These are the activations of a small neural network, seen along a few directions. Each row is one input.
In each table, some parts of the input vary, and every possible input appears once, in random order.
A made-up example of a description, with smaller parts first: values(3) and (point or line(9) or (line(6) and ring(8))).
Shared parts are said once, and a part with two or three values counts as separate values.

Other details of the inputs vary at random and push rows far along two fixed directions, the same in every table; ignore that.

Table:
x1: [-19   1 -10  17 -15  -5  51   6 -51  -9  -1  40  27  43 -26  10  40]
x2: [ 50   2  24 -53 -10  36 -40   1  79  60  23 -41 -37 -32  14  15 -46]
x3: [-10  11   2  10  20 -12 -33   1  15 -21  -9 -28  -3 -31  28 -36 -27]
x4: [-15  -6  -5  13  17 -15   5 -14 -22 -23  -7   9   2   0  -1  -3  -2]
x5: [ -9  24   1  -5   8   0 -20   9   6  -8  20 -34   1 -25  12 -32 -48]
x6: [-14  15 -35  19  21 -20 -35  12  -7 -34  -1 -37   2 -41  15 -29 -10]
x7: [ 28 -40  21 -26 -35  13  31 -21  -4  40 -16  58  -4  52 -14  72  49]
x8: [ -8  10   1  19  -1   0 -11  19  13  -6 -13 -19   3 -10  15 -31   2]
x9: [ 49 -29  37 -33  12  32  16 -33  73  51   9  18 -43   9 -30  53   7]
x10: [  9 -29  -7 -15 -20   0  46 -24 -36  10   5  61   4  48 -37  64  48]
x11: [-18   7  -5  20 -17   0  26  19 -35  -5 -11  13  23  24  -5 -14  25]
x12: [-15   9 -27  22   8 -22 -29  14 -16 -31 -14 -18  11 -22  25 -22   9]
x13: [-12  -1  11   2 -15   0  11   2 -31   0  -4  12  15  20   4  -4  -4]
x14: [-13   7 -24   1 -19 -11  14  11 -46 -11   6  13  19  18  -7   9  18]
x15: [-20  14 -15  34  18 -16 -12  17  -2 -31 -17 -17  10 -18  15 -40  10]
x16: [-28  11  -2  22   0 -16 -20  13 -23 -26 -17 -15  18  -9  27 -41 -13]
x17: [ 42   3  24 -35  21  35 -16 -13  93  43  34 -34 -45 -34 -16  11 -43]
x18: [  1  -8   7 -11   6   3  17 -19  -6   0  12  18  -5   9 -17  17 -13]
Description of these inputs: values(3) and ring(6).
The inputs of x9 and x6 match in every part but the values(3) part. If x1 is changed in the same way as x9 into x6, which row does it become? -> x14
Start at x4 and move only the ring(6) part, one step at a time. The first step leads to x18. Which rows follow, in order? -> x5, x13, x16, x3

Table:
x19: [-46  10 -54  45  10 -40 -10  19 -76 -65 -28   0  30  -7  28 -33  33]
x20: [ 37  -8  -1 -29  12  22 -42  -8  72  21   5 -30 -33 -49  14   8 -20]
x21: [ 16  22  -5 -14  42  -2 -48   0  67  -3  21 -59 -38 -68  22 -16 -58]
x22: [ 14  11  38 -41 -21  39  -5   7  58  39  30 -20 -15  -1   4   0 -51]
x23: [-49  -2 -22  47  20 -31  12  -8 -76 -57 -21  17  27   8  -8 -25  20]
x24: [ 29  13  -9 -19  23  14 -69   9  85  18  18 -70 -39 -62  22 -18 -32]
x25: [-26  41 -16  36  31 -13 -41  28  38 -32   4 -63  -1 -48  25 -78 -22]
x26: [ 27  32  35 -37   7  42 -20  20  69  42  34 -52 -15 -31  18 -24 -62]
x27: [ -2  -2   0   9  32  -1  -8 -10  10 -11  -5 -25 -22 -26   2 -18 -22]
x28: [-43  50 -37  42   8 -14 -12  43 -71 -43  12 -51  37 -27  16 -88 -34]
x29: [ 51 -45  38 -27 -19  28  18 -28  51  52 -22  44 -28  25 -17  60  26]
x30: [ 30 -23  46 -44 -58  34  25 -16  23  69   8  28 -14  44 -12  59  -4]
x31: [-46  18 -43  44  15 -45 -40  21 -64 -72 -15 -22  34 -31  35 -47  13]
x32: [ 21  41  -8 -34   5  17 -61  31  40  25  30 -87  -8 -63  36 -46 -66]
x33: [-19  23 -23 -12 -29  -8 -30  24 -21  -4  17 -36  17 -17  20 -31 -29]
x34: [ 19 -43  19 -10   1  20  46 -34   5  21 -14  52 -16  27 -45  50  31]
x35: [  2 -11  20  -1  12  -2  28 -20  15   2 -13  26  -6  21   3  12  17]
x36: [ 19  31   3 -46  -6  15 -47  17  61  22  47 -60 -23 -45   7 -20 -86]
x37: [-30   1   3  32  13 -27  11  -6 -31 -40 -14  23  29  18   9 -20  21]
x38: [-23 -20   0  33 -11 -31  16   0 -67 -33 -41  45  31  37   6   7  50]
x39: [-23  -1 -17  42  -8 -22   3  20 -37 -24 -33  11  16  20   2 -14  48]
x40: [ 11 -42  15   3  -2   7  55 -31 -18  18  -8  53  -9  54 -53  55  58]
x41: [ -3   7  -7 -14 -29   1  56  -2 -67   7  10  53  25  53 -32  42  34]
x42: [ 47 -36  18 -35   1  21  25 -38  53  39  11  47 -31  12 -36  76  15]
x43: [-22   0 -23  24  16 -36   1 -11 -41 -43  -2  22  22   6  -2   4  13]
x44: [-39  23 -56  54  18 -46  -3  25 -48 -67  -2 -15  31 -13  -1 -39  22]
x45: [ -8 -18  11  -9 -37  12  47  -8 -52  17  15  42  11  53 -34  23   6]
x46: [ 42 -35  39 -29  -1  20   7 -26  48  50 -21  24 -38  20   4  51   9]
x47: [ 37 -33  42 -30   0  33  33 -37  65  46  -3  54 -23  29 -23  51  22]
x48: [-22  -3  -3  18 -45  -5  53  19 -90   5 -22  47  49  60  -7  16  48]
What is each input in this table made of? -> ring(5) and (values(2) or line(4))
The inputs of x46 and x19 match in every part but the ring(5) part. If x30 is changed in the same way as x46 into x19, which row does it become? -> x33
Start at x40 and move only the line(4) part, one step at a time. The first step leads to x34. Which rows follow, in order? -> x27, x23
Which other rows does x26 become when the ring(5) part takes its other values? List them by row number. -> x28, x32, x41, x48
Which other rows agree with x21 in the ring(5) part? List them by row number. -> x36, x41, x42, x43, x44

Table:
x49: [  2 -21   8 -13 -20  22  50 -15 -45  17  16  41  12  48 -36  39  25]
x50: [-37   7 -32  53  15 -23   6  16 -41 -46 -26  -3  23 -17  -2 -46  18]
x51: [-18  23 -30  -5  -4  -2  -3  13 -22 -19  22 -17  19 -17 -13 -24 -16]
x52: [-15  -3 -24  21  -4 -19   5   8 -24 -18  -6   5   2  13  -5  10  30]
x53: [ 13  27   6 -18  12  21 -24  19  56  13  17 -43  -8 -36  15 -28 -34]
x54: [-42   7 -29  43  26 -45  -7   3 -49 -59 -11  -5  30  -2   8 -30  27]
x55: [-23   2 -20  -2 -23  -7  37   1 -64 -12   6  36  27  36 -29  11  24]
x56: [ -2 -21   0   1  -5   2  18 -11  18   1  -6  21 -13  17  -9  19  16]
x57: [ 19  -4  -9   4  19   2  -6  -2  17  10  -2  -8 -16 -16  -5  13  10]
x58: [-20  17  -6  15 -15 -12  -1  19 -36 -18  -3 -13  29  -5  15 -20 -21]
x59: [  1 -28  -4  -1 -10 -11  30 -16 -13  -1  -2  36  -4  38 -24  49  50]
x60: [ 61 -27  36 -40   3  31 -29 -24  82  56   2  -7 -43 -14   1  47 -13]
x61: [-16  25 -11  16  -7   2  -8  27 -10  -9   6 -29  22  -8  13 -40   6]
x62: [ 15 -13  10  -8  17   2 -20 -15  33  -1  -9   3 -17 -18  19   9   1]
x63: [  1   1  -5  -8 -14   5  31  -6 -14   3  21  39  18  24 -23  29  18]
x64: [-16  27 -12  18 -24  -9 -24  34 -19  -9  -7 -38  25 -15  35 -49 -10]
x65: [-23  21  -3  14  -7 -10  -2  21 -36 -17  -1 -16  20  -4  15 -24 -25]
x66: [-18  31  -6  13 -14  -6 -28  36 -12  -5  -4 -44  14 -17  36 -55 -19]
x67: [ 59 -11  30 -40   4  32 -27 -15 104  57  22 -34 -58 -23  -8  35 -40]
x68: [ 31  12  -2   0  28   9 -34   5  53  15   6 -47 -28 -48   4 -18 -35]
x69: [-19  37 -11  10   7  -2 -17  35   0 -18   0 -35  15 -20  23 -52 -21]
x70: [ 17  -8  -5  -2  23  -3  -6  -9  22   3   5  -9 -15 -19  -7  12  13]
x71: [-22  31 -32   1 -15 -14 -29  24 -25 -21   8 -39  20 -32  17 -44 -40]
x72: [ 13   9  18  -7  43  -1 -38 -17  71  -3  12 -38 -32 -45  21 -24 -46]
x73: [ 11 -18  14   5   8  -7  15 -23  -2   8  -8  25  -3  26 -17  29  17]
x74: [-14 -28 -17  10   5 -17  61 -33 -70 -10 -37  62   4  46  -9  53  64]
x75: [-21   4 -17  30  -4 -17  -8  13 -17 -28 -14 -10   4  -4  -3 -25   5]
x76: [-16  38 -18   5   6  -6 -27  23   4 -18  25 -34  11 -29  13 -40 -39]
x77: [  9  -7  -5  -3  17  -8 -39  -3  25  -8  -4 -22  -8 -30  20   0   7]
x78: [ 39 -37  21 -28  -5  18  -5 -26  35  41  -8  27 -26  15  -3  65  32]
x79: [-19  22 -22  10 -20 -18 -11  19 -29 -20   6  -5  28  -5  18 -19 -16]
x80: [ 62 -14  36 -33  20  38 -26 -18  98  55   7 -26 -53 -37 -13  17 -36]
x81: [-17  31 -14  11 -10 -10 -24  36  -9 -17 -11 -35  21 -21  36 -47 -23]
x82: [ 35 -39  39 -31  16   9  30 -52  32  25   2  55 -28  37 -27  69  25]
x83: [  0  -1   9  -3  -7  11  35  -6 -15   6  13  24  16  18 -21  22   9]
x84: [-22   2 -13   7 -29 -18  34   8 -65 -12  -2  48  32  46  -7  19  23]
x85: [  0 -15  14   2  20  -1  -3 -23  35  -2  -4   6 -13  -2   3   1  -5]
x86: [  7 -40  17  -2 -22  11  42 -24   6  20 -13  52 -14  44 -35  51  39]
x87: [ 42  -7  14 -24  34  16 -12 -21  63  19  10  -9 -40 -30  -7  17 -17]
x88: [-24  23 -11   8  -2   1 -17  24 -35 -14  18 -42   9 -17  10 -49 -38]
x89: [-20   5 -19  21  17 -11 -42  10  15 -33 -18 -29   5 -41  35 -44 -11]
x90: [ 14 -41  33  -3  -6   2  37 -38  -7  19 -18  62  -3  51 -34  51  39]
x91: [ 59 -20  36 -50  26  28 -45 -30 100  39  10 -15 -54 -38  12  34 -27]
x92: [-12  -3 -16  15  10 -18   9  -2 -15 -33  -4  14  -4   7  -8   4  19]
x93: [-17  33  -4  11  -8  -4 -27  35  -3  -2   4 -48  11 -18  28 -58 -17]
x94: [  0   4  19  -8  -7  13  24  -3  -8  13  10  13   6  17 -13  16  -7]
x95: [ 12   9   2  -6  24   3 -29  -1  64  -2  13 -37 -34 -39  16 -15 -38]
x96: [-21  22 -21  -5 -13  -8  -5  18 -31 -11  13 -16  13  -7  -5 -28 -19]
x97: [-22  21   1  13  -4  -6   4  18 -30 -13   5 -15  17  -2   4 -24 -19]
x98: [ 15 -24  11 -39 -38  12  42 -17 -28  36   6  52   1  51 -29  57  17]
x99: [-26   2 -16  14 -26  -8  14  11 -75 -16   0   5  31  18   4 -16  -2]
x100: [-22   5 -11   7 -25 -15  34   7 -57 -12   4  44  30  43 -13  14  26]
x101: [-16 -22  -8  28 -13 -17  10  -3 -54 -25 -40  44  26  25  -6   7  50]
x102: [ 13 -15  15  -6   9  15 -34  -7  53  12 -13 -18 -20 -34  14  -7 -15]
x103: [ -2 -27  22   7   6   1  18 -27   9   4 -15  30  -4  21 -17  18  18]
x104: [-12 -13 -15  27  11 -18  47 -14 -46 -27 -22  55  12  27 -16  17  51]
x105: [ 18 -11   4  -4  22  13  -3 -13  48  11  -3  -4 -24 -22   0   0  -8]
x106: [  5  14  14 -15  -8  11   2  16  14  17  -1  -6   1   7  10  -9  -7]
x107: [ 27 -30  34 -41 -29  33  32 -21 -11  52  15  33 -16  44 -21  52  -4]
x108: [-41  10 -32  48  21 -41  -5   8 -56 -51 -18  -1  29   4  10 -27  27]
x109: [-22  28 -13   8   7   6 -21  21 -22 -15  22 -49   7 -26   9 -52 -44]
x110: [ 32 -13  37 -42 -23  27  18  -3  30  50  -3  24 -15  30   1  39   2]
x111: [  4  10  14  -8 -14  15   2  11  10  24   7  -9   2  11   4  -9   5]
What is each input in this table made of? -> point or (line(5) and line(6)) or (values(4) and ring(8))
Which other rows does x55 become when the line(6) part takes its other values? List them by row number. -> x69, x76, x94, x109, x111
Which other rows does x90 become when the values(4) part takes its other values? List them by row number. -> x75, x80, x101
Which other rows does x68 become when the ring(8) part takes its other values? List them by row number. -> x50, x57, x70, x80, x87, x104, x105
Start at x62 and move only the ring(8) part, one step at a time. The first step leads to x91. Which rows follow, in order? -> x77, x78, x60, x101, x102, x89
